A small network was shown many inputs. Here are its activations along a few directions, one row for each input.
Each table varies a few parts of the input and shows all the possible inputs, shuffled.
A made-up example of a description, with smaller parts first: one of 5 places around a ring, together with either a single point or one of 9 places around a ring or (one of 3 separate values, together with one of 4 places along a line).
Shared parts are said once, and a part with two or three values counts as separate values.

Other details of the inputs vary at random and push rows far along two fixed directions, the same in every table; ignore that.
To show where, the next rows are all for the same input, with only those details redrawn:
16, 49, -23, 66, 47, -90, -36, -22, 13, -27, 14
-6, 7, 23, 38, 1, -46, 23, 8, -17, 43, -53
21, 56, -41, 52, 52, -76, -52, -21, 25, -50, 45
-9, -1, 1, -25, -20, 26, 11, 34, -4, 21, -8
-2, 14, 11, 36, 7, -45, 11, 5, -10, 28, -36
-1, 15, 6, 27, 6, -35, 6, 8, -6, 20, -24
-6, 3, -4, -24, -16, 24, 4, 30, 0, 13, 0
-2, 10, -19, -32, -11, 32, -11, 30, 9, -7, 25

Rows:
r1: -10, -6, 16, -11, -24, 22, 39, 28, -15, 48, -42
r2: 14, 37, -16, 45, 55, -53, -17, -42, 0, -15, 22
r3: 1, 11, -23, -51, -10, 30, -31, 32, 23, -42, 55
r4: -16, -13, 19, -19, -9, 31, 35, 9, -25, 53, -28
r5: -4, 9, -28, -47, 12, 36, -40, 9, 14, -38, 72
r6: -10, -25, 12, 7, -32, 54, 32, 3, -14, 34, -57
r7: -3, 0, -15, -60, 1, 33, -28, 8, 11, -41, 65
r8: 5, 6, -13, -44, 3, 49, 2, 0, -4, -9, 39
r9: -21, -61, 37, -2, -52, 29, 24, 10, 4, 11, -45
r10: 1, 15, -24, -29, -5, 26, -18, 27, 12, -15, 33
r11: 13, 45, -34, 47, 65, -70, -53, -40, 12, -43, 52
r12: 1, 5, 22, 14, -3, -48, 10, 4, -4, 5, -25
r13: 2, -3, -41, -24, 5, 80, -31, -22, 12, -39, 47
r14: -3, -10, 40, 16, 6, -45, 31, -21, -29, 32, -42
r15: -3, -16, 24, -34, -15, 29, 37, 1, -25, 31, -17
r16: -5, -4, 18, -14, -22, 27, 42, 24, -15, 44, -38
r17: -11, -6, -2, -51, -4, 34, -17, 15, 2, -16, 40
r18: 2, -48, 29, 42, 1, -28, 15, -47, -8, 6, -39
r19: 0, -34, -6, -2, -28, 50, 4, 0, 13, 5, -16
r20: 3, -6, 10, -41, -26, 18, 16, 23, -1, -3, 0
r21: -8, 2, 32, 36, -3, -51, 21, 9, -17, 39, -56
r22: 6, -43, 32, 51, -15, -38, 26, -28, -2, 11, -63
r23: -11, -40, -14, -31, -14, 51, -38, -13, 29, -60, 58
r24: 1, -30, -24, -15, -3, 60, -23, -22, 16, -20, 31
r25: 15, 13, 13, 18, 2, -36, 21, -5, -8, 9, -23
r26: 30, 51, -18, 61, 47, -79, -17, -33, 9, -30, 14
- The inputs of r18 and r22 match in every part but one. If r13 is changed in the same way as r18 into r22, which row does it become? => r6
- What do these inputs look like to the network? => one of 2 separate values, together with either one of 4 places along a line or one of 9 places around a ring
- Change only the choice among 2 separate values in r2. List by row number the other rows that result. => r16

Rows:
r27: 3, -19, 7, -5, -22, 4, 7, 10, 9, 3, -23
r28: 5, -4, -6, 30, 31, -42, -20, -32, 3, -15, 22
r29: 16, 24, 0, 11, 24, -55, -12, -13, 7, -19, 12
r30: 18, 10, -9, 35, 19, -41, 0, -21, 13, -25, 21
r31: -13, -7, -3, -4, 1, 18, 8, -2, -15, 25, -11
r32: -10, -7, 3, -10, -8, 1, 7, 20, -13, 14, -16
r33: 14, 37, -14, 24, 35, -30, -16, -29, -5, -7, 16
r34: 2, -20, 5, 1, -16, 20, 7, -11, -3, 5, -22
r35: 14, 22, -13, 35, 20, -41, 2, -22, 8, -27, 5
r36: -10, -18, 9, -17, -10, -5, 10, 14, -1, 11, -12
r37: -15, -13, 19, -5, -11, 14, 9, -6, -9, 3, -13
r38: -2, 25, -9, 38, 27, -28, -24, -26, 3, -19, 13
r39: 15, -1, -10, 36, 20, -32, -19, -37, 15, -28, 2
r40: -15, 2, 12, 0, -11, 8, 6, 24, 4, 18, -12
r41: -11, -25, 9, -13, -1, 8, 12, -8, -7, 12, -10
r42: 11, 24, -67, -70, -7, 92, -31, 27, 36, -66, 101
r43: 3, 13, -17, 29, 34, -32, -22, -27, -6, -18, 12
r44: 15, 16, -12, 30, 22, -41, 2, -23, 16, -32, 11
r45: 3, -9, 1, 1, -21, 11, 3, 17, -2, 6, -26
r46: 1, -2, -3, 3, -21, 13, 3, 17, 2, 15, -24
r47: 14, 14, -22, 45, 28, -19, -24, -27, 16, -11, 8
r48: 1, -9, 17, -21, 0, 8, 18, -10, -11, 13, -9
r49: 3, -15, 2, 5, -12, 24, 5, -5, -8, 7, -24
r50: 6, 3, -7, 25, 22, -55, -22, -9, 9, -16, 21
r51: 0, 7, 6, -9, 8, 19, 15, 0, -12, 32, -6
r52: 2, 3, 11, -14, 1, 15, 15, -4, -23, 17, -12
r53: 15, 40, -12, 22, 31, -44, -16, -3, 7, -2, 17
r54: 3, 10, 11, -19, -8, 1, 13, 19, -17, 15, -13
r55: -11, -18, 26, -6, -21, -3, 7, 17, 1, 6, -5
r56: -14, -8, 16, -1, -8, 18, 6, -1, -14, 4, -15
r57: 1, 17, 6, -16, -8, 3, 13, 19, -13, 25, -10
r58: 0, 4, -3, 5, -3, 20, 28, 13, 3, 21, -10
r59: 2, 26, -23, 26, 25, -44, -23, -5, 5, -12, 14
r60: -1, -3, -52, -76, 0, 77, -44, 8, 23, -61, 91
r61: 16, 27, -18, 37, 24, -34, -2, -16, 4, -28, 8
r62: -15, 5, 11, -2, -17, 7, 5, 21, -3, 13, -15
r63: -11, -11, 5, -15, -12, -3, 8, 15, -7, 12, -13
r64: -12, -24, 26, -2, -12, 11, 8, -5, -5, 7, -3
r65: -14, -20, 22, -7, -9, 11, 10, -7, -3, 2, -12
r66: 15, 21, -21, 43, 19, -36, -24, -6, 22, -11, 2
r67: 1, -2, 14, -19, -2, 11, 16, -9, -18, 15, -11
r68: -13, -13, 22, -11, -18, -2, 9, 14, 4, 0, -14
r69: -13, -1, 16, -5, -17, 5, 5, 21, -8, 3, -17
r70: 14, -16, -47, -63, -14, 85, -48, 5, 38, -66, 94
r71: 4, -14, 21, -15, -2, 8, 15, -8, -14, 19, 1
r72: 3, -13, 4, -4, -24, 6, 5, 12, 3, 4, -24
r73: -16, -5, 12, 4, -1, 22, 7, 2, -3, 21, -9
r74: -13, -10, -1, -1, 6, 19, 9, 2, -8, 30, -8
r75: 2, 6, 14, -23, -11, -4, 14, 13, -11, 13, -11
r76: 6, -24, 10, 0, -24, 3, 4, 12, 7, 9, -13
r77: -14, -6, 19, -9, -20, 0, 7, 16, -2, 1, -16
r78: 0, -9, -3, 8, -12, 27, 5, -5, -4, 18, -21
r79: -12, -4, -1, -6, -3, 5, 8, 23, -2, 28, -10
r80: 5, -7, 21, -20, -11, -7, 14, 15, -8, 18, 0
- What do these inputs look like to the network? => one of 6 places along a line, together with either a single point or (one of 2 separate values, together with one of 4 places along a line)
- The inputs of r71 and r48 match in every part but the place on the line of 6. If r50 is changed in the same way as r71 into r48, which row does it become? => r36
- Start at r48 and move only the place on the line of 4, one step at a time. The first step leads to r41. Which rows follow, in order? => r65, r39
- Change only the choice among 2 separate values in r31. List by row number the other rows that result. => r59
